A small network was trained on made-up records. Each row is its average activation on records with the value named, seen along a few directions.
Related values have similar rows: they may be neighbours, one step apart, or belong to one group.

Other fields vary at random and push rows far along one fixed direction, the same in every table; ignore that.

ZUF, 17 values:
kufig: [-14  -8 -13  12  -5  -1   0   9   1   2   8 -10   0  25 -20]
vitet: [-15  17 -71  21  25 -24  24  26   5  -3 -39  14  24  13  16]
kud: [ 12   3  19 -11   5   4 -36  -4  -7  -2  20 -25 -20 -14   2]
loz: [ -1   1  64 -19 -21  38  16 -28  -8  29  36 -33 -16 -10  -9]
zipe: [ -4 -32  30 -15 -38  10 -14  -1   8  12  17 -37   4  18 -36]
lofil: [ 28 -12  66 -43 -30  27 -32 -14  -7  14  30 -43 -53   9 -21]
rad: [ -3  11  -6   6  25 -15 -33  10  11 -16  -9   8  15  -2  15]
vuzi: [-17  21 -26  14  12 -25  32   5  -6  -8 -31  49  27 -21  31]
rab: [  2 -35  48 -36 -25  18  12 -24  12  10  25 -59 -49   3 -23]
dubu: [ 11  -6 -25   8   5 -12  32   5   9 -19 -16   1   2   9  -6]
sokop: [  8  31 -38  14  18   6   3   3  -7  -1 -15  50  18  -6   4]
sakeb: [ -7   7 -23  23  21 -12  29   1  16 -15 -21  17   1  -8  32]
did: [ -3  53 -78  57  45 -26  15  15 -18  -1 -47  92  43 -17  34]
ravu: [ 17 -23  55 -42 -44  46 -31 -18  -9  24  37 -42 -49  -3 -37]
tila: [ -1 -16  28  -8   0   5  24  -3  16   1   9  -8  -8 -18  -1]
kubal: [-17  -3 -38  24  12 -33 -12  19  -8 -13 -22  33  44  16   7]
romi: [  4  -9   9  -4  -3  -7 -29   0  -7 -13  18  -9  14   8  11]
ZUF is arranged as a ring.
- A walk along ZUF starts at ravu and steps to its neighbour sokop. Put kud, zipe, dubu, sakeb in the order it reaches them. => sakeb, dubu, zipe, kud
- Which values are neighbours of vuzi? Give them in the order they are listed. => loz, tila
- Which values are neighbours of romi? Give them in the order they are listed. => rad, kubal

RAP, 8 values:
suguv: [ -2  56 -70  45  45 -35  -4  18  -8 -16 -41  98  49 -26  49]
dama: [-18  11 -53  32  15 -19  43  10   4  -6 -33  30  22   5   9]
zage: [ 18   7   5 -12  -2  13 -39   5  -9   6   9   2  -1   2  -8]
vivak: [-11 -20  10  -6  -6 -11  18   4  10  -5   1 -31  -2  18  -6]
tesil: [ 14   6  34 -22 -13  24  11 -18  -4  18  15  -9 -32 -14  -5]
kov: [  4 -52  60 -41 -38  14 -26 -11   7  -1  30 -78 -25  18 -33]
kodal: [ -6   0   4   6   5  11  35 -13   6   4  -3   7  -9 -21   6]
rure: [  1  -9  10  -2  -5   3 -38   3  -5   0  21 -19  -3  19 -13]
RAP is arranged as a ring.
- Which values are neighbours of dama? Give them in the order they are listed. => vivak, kodal
- Which values are neighbours of zage? Give them in the order they are listed. => suguv, rure

KAR, 20 values:
tori: [-17  22 -88  37  40 -32  65  21  21 -18 -53  30  22  -3  19]
guvob: [ 15   4  12 -17 -11   3 -59   7 -13  -9  19 -17 -11  23 -23]
som: [ 16  -3  40 -29  -4  25 -53   1  -7   3  32 -10 -26 -18   4]
naro: [ -9  18 -81  45  17 -42  -7  43   6 -25 -39  31  57  42  17]
num: [-34  21 -90  51  37 -38  58  27  17 -18 -41  48  33  12  22]
kal: [-30  11   8   9  -5 -12  65   0   4  11 -24  10   0 -19   6]
sopi: [  4  14 -28   8   9 -34 -49  16  -3 -18 -12   0  27  27  24]
dob: [  8  33 -30  16  40 -13 -40  26 -12  -8  -1  50  38 -17  28]
nore: [ -25  -66   65  -26  -38   16    8  -17   -2    0   35 -102  -31   25
  -40]
zase: [  7  60 -61  37  37 -25  28  -3   0 -27 -44 101  23 -46  45]
gul: [ -1 -28 -37  -2   3 -27 -10  19   8 -15 -26 -17  16  31 -12]
gera: [  0 -43  36 -30 -22  -3 -53  -1  -3   4  33 -51  11  22 -28]
feke: [  8   8  61 -23 -16  32   2 -38  -5  19  33   0 -22 -36 -10]
pir: [ -6 -50  42  -7 -21 -13   8  -4  23 -13  23 -60 -26  34 -24]
relo: [-14  -1 -34  13  15  -7  64   2  18 -13 -37  24   9 -18  34]
savet: [ 13  60 -69  37  41 -15 -21  16  -7  -1 -32  83  10 -37  35]
kifal: [ 24 -33 111 -48 -67  78 -37 -48 -25  51  65 -52 -59 -23 -44]
rud: [ 17 -32 106 -49 -46  59  46 -43 -11  44  50 -61 -53  -5 -41]
gulim: [ 20 -20  64 -30 -17  43 -68  -4 -11  18  38 -47 -11  24 -40]
lazi: [  3  27 -27   7   7   5  50 -20   0  14 -19  40  -5 -17  28]
KAR is arranged as a ring.
- A walk along KAR starts at gulim and steps to its neighbour guvob. Put naro, dob, gera, lazi in the order it reaches them. => gera, naro, lazi, dob
- Which values are neighbours of savet? Give them in the order they are listed. => som, kifal
- Which values are neighbours of num? Give them in the order they are listed. => tori, nore
- How many steps from neighbour to neighbour lead from rud to sopi, at the fewest? => 10
